These are the activations of a small neural network, seen along a few directions. Each row is one input.
Each table varies a few parts of the input and shows all the possible inputs, shuffled.
Descriptions start from the smaller parts, as in this example, which fits no table here: ring(5) and (point or line(9) or (values(2) and line(6))).
Shared parts are said once, and a part with two or three values counts as separate values.

Other details of the inputs shift rows strongly along two fixed directions, in all tables alike. That doesn't count.

Rows:
r1: [ 57  -4  -2  -5  -5  -3  33  -7  -2  10 -21]
r2: [ 68  -1   3  -2   1  16  17  11  -7  45 -19]
r3: [ 48  10 -25 -15 -30  28  38 -12 -14   3 -17]
r4: [-58  -5 -10  -7  24 -14   2  -3  38  19  -2]
r5: [-73  10  -2  -5 -40  14  -3 -32 -15 -67   8]
r6: [ 54   4   0   9  10  -6  37   7 -17  -9 -22]
r7: [64  1 -2 18 25 -2 -4 29  0 52 16]
r8: [-76 -17   8  -9 -25  25 -11 -31 -25 -63   0]
r9: [ 16 -21 -16 -34 -43  37  59 -40 -28 -39 -15]
r10: [ 50 -16  -8 -14  -4  45  33   4 -23  -5   3]
r11: [-51 -12 -11  12   5  -6 -17  24  27  -1  -1]
r12: [-39   1   1 -10  -8  -4 -15  -3   3 -12  35]
r13: [-26  25  -2  15  22 -11 -75  33  20  43  26]
r14: [ 23 -26   4  -3 -21  31  54 -36 -33 -68 -26]
r15: [ 66   4   0  27   9  10  22  17 -24  27 -11]
r16: [ 52  -3 -23  -8 -12  42  29  -2 -17  -8   2]
r17: [ 18 -23   1   0 -31  34  61 -35 -41 -56  -9]
r18: [-65 -28  19 -26 -23   8 -12 -48   1 -58 -12]
r19: [ 65  20   4  36  25 -25   4  30  -3  36 -12]
r20: [ 59  15  -7   0  11   7  -6  31  -3  66 -14]
r21: [ 23 -38   6 -32  -8  42  51 -31 -21 -66 -12]
r22: [-28  30  19  37  19 -46 -52  29  11  42  24]
r23: [-42  20  -4  26  22 -39 -38  55  47  45  16]
r24: [ 37 -18 -25   2 -11  28  65  18   3 -13 -19]
r25: [-17   5   8  -4  18 -39 -39   3  20  25 -10]
r26: [-66 -24  15 -18 -24   7   2 -39  -3 -60  36]
r27: [-17  22  20  26  15 -40 -29  14  10   7   7]
r28: [-40  22  -7 -14 -28  -4 -20 -14   9  -3   7]
r29: [-35  -5  22  14   6  -7 -25  -9  -5 -29  -8]
r30: [ 65   6 -17  -6  -3  12  19  13 -11  45 -16]
r31: [-33   2  15 -11 -11 -25 -13 -20  16 -13   1]
r32: [-22  15  12   2  -3 -33 -29   3  17  37  14]
r33: [-27  17  -3  16  23 -36 -59  30  18  47  39]
r34: [-72  -3  -7  -2 -34  22 -14 -35 -20 -66  -1]
r35: [ 58 -14  -2  -7  18   7  27   4  -6  -3  -6]
r36: [-74 -17   0  -6 -27  15  -7 -34 -25 -62   3]
r37: [ 58  34 -11  28  13  16 -11  41 -12  45 -15]
r38: [-31  32   2   4   7 -43 -54  24  23  59  19]
r39: [-36  -5   7 -17  -3 -30 -14 -21  12 -14  -7]
r40: [-67 -11 -11 -18 -32  19  -9 -38  -5 -62  26]
r41: [ 21 -19   3 -41 -30  18  66 -41 -13 -54 -24]
r42: [ 50 -16  -5 -13 -19  23  39 -18 -16   8 -18]
r43: [ 57  -8 -16  11  13  30  37  49  10  27 -25]
r44: [-27  18   8  15  11 -49 -57  14  24  61  15]
r45: [-23  23  -5  -1  -3  -3 -52  10  13  35  -3]
r46: [-23   5  17  19  32 -23 -67  28  19  46  33]
r47: [ 52 -10 -15  -5   1  27  25   9 -17  10   8]
r48: [ 68  24 -18   1  -2  19  23  24  -3  27  14]
r49: [-60 -30  11 -14 -14  -3  -3 -43   2 -69  21]
r50: [ 44   0 -14   6 -16  24  46   0 -34 -12 -11]
r51: [-93 -34  -7 -30  -1  19  22 -43  21 -45 -11]
r52: [-95 -34   0 -34   1  29  19 -39  20 -46 -14]
r53: [ 71   2   4 -11  16   2  18  15   0  32 -33]
r54: [-29   2  15  -6  16 -31 -22   1  19 -11  23]
r55: [ 31  -9 -16 -23   8  29  83  -5  15   6 -20]
r56: [ 62  23  -7  15  -1   7  32  27 -21  26  -4]
r57: [-25  22  13  29  38 -53 -60  29  15  30  -2]
r58: [-12  -3  18  11  28 -17 -46  14  18  14  16]
r59: [-33 -11  10  -8  -5 -18 -23 -23  11 -12  -8]
r60: [-23  10   9  23  27 -41 -58  24  21  46  41]
r61: [-63 -29   9 -24  -8  -7   0 -41   1 -72  16]
r62: [ 54  11   6   5   6  -5  41  10 -14 -10 -18]
r63: [ 66   4   7  24  11  19  19  22 -24  27 -14]
r64: [ 63  30 -21  23  -5  14  22  23 -20  22 -12]
r65: [-19  12  19  17  29 -28 -41  19   5   8 -10]
r66: [ 57 -22  -1  -4   5  20  35  -8 -10 -17  -4]
r67: [-37  16 -12  -5 -15  -5 -41  -8   9  13   0]
r68: [-17  19  18  19  31 -50 -54  26  33  35  33]
Each input here is: line(4) and (values(2) or (values(3) and line(5))).
Question: The inputs of r8 and r36 match in every part but the line(4) part. If r21 is changed in the same way as r8 into r36, which row does it become?
Answer: r35
Question: The inputs of r11 and r23 match in every part but the line(4) part. If r42 is changed in the same way as r11 into r23, which row does it become?
Answer: r32
Question: Change only the line(4) part in r58. List by row number the other rows that result.
Answer: r49, r66, r68
Question: Change only the values(3) part in r16. List by row number the other rows that result.
Answer: r34, r67
Question: Change only the line(5) part in r33. List by row number the other rows that result.
Answer: r40, r49, r60, r61
Question: Change only the values(3) part in r39. List by row number the other rows that result.
Answer: r6, r61

Rows:
r69: [ 12  22   2   6  13 -21 -33  13  14  49 -17]
r70: [ 66   8  -4 -13  -2   1  18  -3   0  33  -6]
r71: [ 30 -36  -2 -23 -12  49  72 -23 -18 -59   0]
r72: [-41  -4  -7  -5  -6  14 -20   0   9   4  -4]
r73: [-19  24 -13  -1  -4 -16 -21  11  15  32   0]
r74: [-15  13   9  23 -14   7 -38  -1 -34 -20   7]
r75: [-53 -22  13  -3  10 -17 -20 -18  11 -35  21]
r76: [ 37  12 -13   3  12   2  -7  30  13  60  13]
r77: [  3 -17  -9  -8   0  25  22  -3   0  -6  17]
r78: [  7  18  -8  -4  10 -20 -38  19  19  56  14]
r79: [62 10 -9 17 23  6 37 41  5 26 -4]
r80: [ 49  -4   2  18  31  -1  13  25   2  21 -18]
r81: [ 24  -4  14  10  19 -14   0   8   2  11 -19]
r82: [-28  13  -1 -10 -15 -16  -4 -19   6  -3  -4]
r83: [ -1 -14  -1   2   1   3  32  -7  -3 -34  -7]
r84: [ -5  -4   6 -15 -20  -6  26 -27  -7 -29 -15]
r85: [ 20   2  17  10  28 -38 -25  15  17  32  12]
r86: [-56  -2 -11   3  -6   8  -2   0  11 -17  13]
r87: [-38   0  -7 -14 -12   4 -20 -12   5   0  -7]
r88: [ -8   7  16   3  13 -29 -30   0   9  22 -14]
r89: [-56  22   8  24 -22 -14 -49  -5 -24 -31  26]
r90: [ -2 -21 -21 -27 -44  52  66 -29 -18 -51 -13]
r91: [ 74   4   7  -8   9 -10  24   4  -6  32  -9]
r92: [-18   9  10  14 -19  -1 -39 -10 -28 -25  32]
r93: [-52  -4  16   3  -1 -32 -15 -13  12 -26   1]
r94: [ 47 -22  -6  -4   4  44  57   4 -13 -29 -20]
r95: [-39 -12  -7   0   4  20  -5   1   3 -12   1]
Question: What is each input in this table made of?
Answer: values(3) and (point or ring(8))
Question: The inputs of r90 and r72 match in every part but the values(3) part. If r89 is changed in the same way as r90 into r72, which row does it become?
Answer: r74
Question: Change only the values(3) part in r88. List by row number the other rows that result.
Answer: r84, r91
Question: Change only the values(3) part in r82. List by row number the other rows that result.
Answer: r69, r70
